Here are a small network's activations along a few directions, averaged over the inputs that share one value of a field.
Values that are neighbours, or in one group, have similar rows; names and order tell nothing.

Other fields vary at random and push rows far along one fixed direction, the same in every table; ignore that.

E, 11 values:
e11: [  1  -9   1 -25  -8   7 -36 -24  -9 -29   6  38 -15  12  14]
e8: [ 21  13  -8  33   8 -25  -7 -17  35   4 -34 -10 -14  12  -7]
e7: [-16 -25   2 -42   5   6 -28  -3 -20 -18  31  40 -18  -1  18]
e4: [  5  11  -7  18  16 -28  -7  -8  11  19 -20  -5 -36  -2   0]
e9: [-52 -57  17 -97 -55  86 -28  26 -88 -95  96 119  63  11  57]
e3: [ 10   6  -8  15 -26  17 -11 -10  -5 -19  10  22  21   0   8]
e5: [ -2   3  20  12  28 -22  22   8   7  43 -32 -44 -15 -25 -26]
e6: [ 17  12   3  37   2  10  38   1  22   8 -13 -37  18   0 -14]
e10: [ 15  16  -9  17 -19   2  20  -3  11  -4  -5 -21  18   9  -7]
e2: [-13   4   3  -6  23 -33  -8  14  -5  34  -6 -24 -27 -19 -18]
e1: [ 15  27 -14  38  26 -22  47  16  42  56 -34 -79   5   2 -25]
E is arranged as a ring.
Question: Going along E from e10 by way of its neighbour e3, in what order are e11, e4, e9, e6 met?
Answer: e11, e4, e9, e6
Question: Name the neighbours of e2, in listed order.
Answer: e7, e5

K, 11 values:
k1: [ -8   0   0   3 -31  26 -16  -1 -20 -36  17  41  20   8  10]
k9: [-27 -33   5 -53 -29  35  -2  19 -39 -43  48  53  35   5  28]
k7: [  5   5   8   6  28 -34  -3 -10  14  34 -29 -30 -38 -15 -21]
k6: [-20 -14   1 -18   9  -2  -6  10 -13   4  15  17 -17  -8   6]
k5: [  8   8  -2  -2   3  -6 -30 -10  -3  -6   2  13 -20   8   2]
k2: [-13 -17   7 -24  13   9   2   3 -12  -1   9  10  -4  -4  13]
k11: [  30   40  -10   73   29  -35   54    5   60   63  -56 -106    4   -5
  -43]
k4: [ 14  19   3  24  11  -4  21   4  16  33 -30 -44  13  -4 -17]
k10: [ -5 -17   0 -24 -26  29 -31  -9 -22 -52  32  61  14  15  25]
k8: [ -2 -12  -5  -6 -32  27   3  11 -10 -40  32  32  42  11  16]
k3: [ 19  20  -7  21  26 -44   7 -23  27  43 -40 -48 -48 -11 -18]
K is arranged as a ring.
Question: Name the neighbours of k8, in listed order.
Answer: k1, k11
Question: Name the neighbours of k9, in listed order.
Answer: k2, k4
